A small network was shown many inputs. Here are its activations along a few directions, one row for each input.
Each table varies a few parts of the input and shows all the possible inputs, shuffled.
A made-up example of a description, with smaller parts first: one of 3 separate values, together with either a single point or one of 11 places along a line or (one of 6 places along a line, together with one of 8 places around a ring).
Shared parts are said once, and a part with two or three values counts as separate values.
In the rows, 128 means zero.

Other details of the inputs vary at random and push rows far along two fixed directions, the same in every table; ignore that.

Table:
row 1: [114 105  85 126 185 127 111 105  86 171 135 114 171 109 112 109]
row 2: [129 142  94 157 137 125 159 147  80 177 117 176  82 130 146 134]
row 3: [158 146 154 145  81 143 144 126 157  87 113 128 104 147 150 146]
row 4: [141 163 188 116 107 137 150 121 177  89 125 121 126 152 146 134]
row 5: [ 97  88  78 119 176 136 144 119  89 142 187 124 183 115  97 129]
row 6: [135 133 143 124  92 121 123 140 146 119 151 152 116 116 148 129]
row 7: [130 127 122 120 133 137 134 137 129 136 162 141 128 115 123 135]
row 8: [ 98 141 102 149 179 140 165 140  81 194 126 141 125 129 122 118]
row 9: [162 159 151 130  85  97 105 158 142 150  90 156  43 104 170 122]
row 10: [123 117 111 126 104 134 121 146 140 126 169 139 125  98 126 131]
row 11: [149 151 143 125 115 119 119 137 151 131 104 114  86 110 144 110]
row 12: [127  93  84 141 130 125 126 120  84 133 151 142 146 135 120 138]
row 13: [129 117 139 115 113 114 105 139 127 139 145 152 122 124 139 128]
row 14: [116 122 150 126 131 147 148 108 155  60 105  72 164 176  96 134]
row 15: [124 105  99 127 104 123 100 158 130 142 166 153 115  93 123 132]
row 16: [154 121 114 140 122 127 120 126  95 150 135 166 111 137 143 148]
row 17: [122 110  97 132 162 128 103 109  94 168 121 126 157 109 121 117]
row 18: [128 124 142 121  96 118 112 145 144 120 145 146 118 118 139 127]
row 19: [123  92  90 138 123 126 116 127  99 121 139 131 144 140 110 137]
row 20: [144 149 143 127 117 110 121 142 140 139  94 122  75 114 143 112]
row 21: [ 90  98  86 128 198 111 136  96  63 149 116 113 185 140  99 124]
row 22: [121 150 184 107 132 139 151 110 177  79 122  93 156 162 121 127]
row 23: [121 147 155 128 132 144 127 103 156 101  86  87 155 140 122 123]
row 24: [110 147 166 126 141 138 147  99 160  85  73  77 165 154 112 125]
row 25: [122 120 121 115 143 138 124 135 133 133 158 129 138 123 110 131]
row 26: [137 107 109 132 145 128 120 120  93 142 132 144 138 150 120 142]
row 27: [133 132 126 133 125  99 116 136 107 155  94 146  93 117 145 125]
row 28: [166 149 155 130  65 112 110 154 145 146 149 193  72 101 185 139]
row 29: [126 140 158 119  99 146 124 145 185  86 133 105 118 127 117 131]
row 30: [110 146 151 116 170 152 160  91 173  71  98  36 179 154  93 103]
Each input here is: either one of 2 separate values or one of 10 places around a ring or (one of 3 separate values, together with one of 6 places around a ring).
Change only the choice among 3 separate values in row 7. List by row number the other rows that result. -> row 4, row 16
Change only the place on the ring of 6 in row 10. List by row number the other rows that result. -> row 5, row 7, row 15, row 25, row 29
List by row number the other inputs of the same sort as row 2. -> row 8

Table:
row 31: [168 129 117 135  91  87  63 158  97 211 113 204  50  80 177 125]
row 32: [104 108 107 120 148 136 133 129 122 123 160 119 160 125 102 130]
row 33: [115 108 114 118 152 142 124 112 127 120 157 110 176 127 106 127]
row 34: [125  78  45 139 184  96  95 123  14 223 139 180 132 109 123 130]
row 35: [ 78  88  96 115 186 135 167 102 102  86 160  80 212 168  73 126]
row 36: [146 158 178 117  86 138 138 144 189  87 138 121  98 129 143 131]
row 37: [116 110 116 112 157 136 133 114 122 120 164 114 171 129 110 128]
row 38: [127 133 153 130  98 146 133 123 173  72 117  98 140 140 118 134]
row 39: [131  78  64 126 147 104  94 130  56 185 178 182 140 104 130 137]
row 40: [113 107 118 123 145 141 133 103 132  93 138  94 184 144 101 129]
row 41: [136 163 191 130 100 144 157 116 170  84 107 126 131 169 147 144]
row 42: [116 130 106 138 160 126 143 130  95 167 124 135 127 120 129 122]
row 43: [176 130 112 141  90  88  64 159  88 210 109 210  42  84 179 134]
row 44: [118  93  71 124 175  93  89 128  47 213 140 166 135  97 131 114]
row 45: [146 191 184 145  89 151 164 135 193  90  74 101  79 142 149 127]
row 46: [173 170 155 143  61 107  92 175 143 188 100 200  19  78 194 126]
row 47: [136 156 178 124  86 156 134 131 206  70 119  92 126 132 126 128]
row 48: [132 183 198 123  99 136 148 128 204  82  76  85 103 134 140 113]
row 49: [150 180 172 146  96 149 158 130 179  91  74 101  86 149 146 127]
row 50: [ 94 109 100 130 202 140 163  90  88 117 108  77 190 168  87 120]
row 51: [110 109 125 117 147 132 153 113 127  87 149  98 171 156 102 128]
row 52: [150 133 140 138  61 121 103 162 151 124 130 165  73 110 153 141]
row 53: [ 84 100 104 110 185 141 163 110 118 100 170  86 199 151  78 123]
What is each input in this table made of? -> either a single point or one of 10 places around a ring or (one of 2 separate values, together with one of 6 places around a ring)
A walk changes only the place on the ring of 10. It starts at row 46 and steps to row 42. List the rest of the walk in order. -> row 45, row 49, row 50, row 34, row 43, row 31, row 44, row 48

Table:
row 54: [121 147 142 127 145 135 147 125 139 126 112 105 126 132 127 117]
row 55: [127 171 180 128 127 146 164 114 175  86  89  88 132 160 130 124]
row 56: [105  91  82 126 151 136 119 128  94 152 174 143 167 113 108 133]
row 57: [123  94 102 110 147 119 120 122 104 127 173 136 158 130 114 131]
row 58: [139 143 168 117  75 126 126 150 179  90 142 136 100 126 143 135]
row 59: [111 112 110 129 166 120 133 107  90 141 119 123 162 142 118 126]
row 60: [152 158 163 137  95 126 123 136 146 133  95 149  85 129 159 133]
row 61: [210 142 142 141  15 107  52 184 145 185 151 240   7  68 205 150]
row 62: [130 172 184 142  96 165 193 120 201  29  82  64 118 183 119 136]
row 63: [137 140 125 130 127 120 121 139 125 154 119 138  98 108 139 117]
row 64: [108 157 161 122 160 148 177 103 161  85  98  65 159 160 111 117]
row 65: [146 161 166 131  95 131 127 140 179 102  92 105  90 121 139 122]
row 66: [107 100  97 129 172 117 127 106  81 145 123 120 170 139 108 125]
row 67: [ 94  98 102 118 154 131 138 127 112 122 173 124 174 129  98 129]
row 68: [114  99  83 127 166 114 110 121  81 161 131 129 147 117 112 120]
row 69: [107  96  89 128 169 116 117 112  81 149 126 120 165 131 105 121]
row 70: [144  95  80 133 118 120  84 143  82 187 177 191 119  88 142 139]
What is each input in this table made of? -> either a single point or one of 6 places around a ring or one of 10 places around a ring
Which of the alternatives is row 62? -> a single point
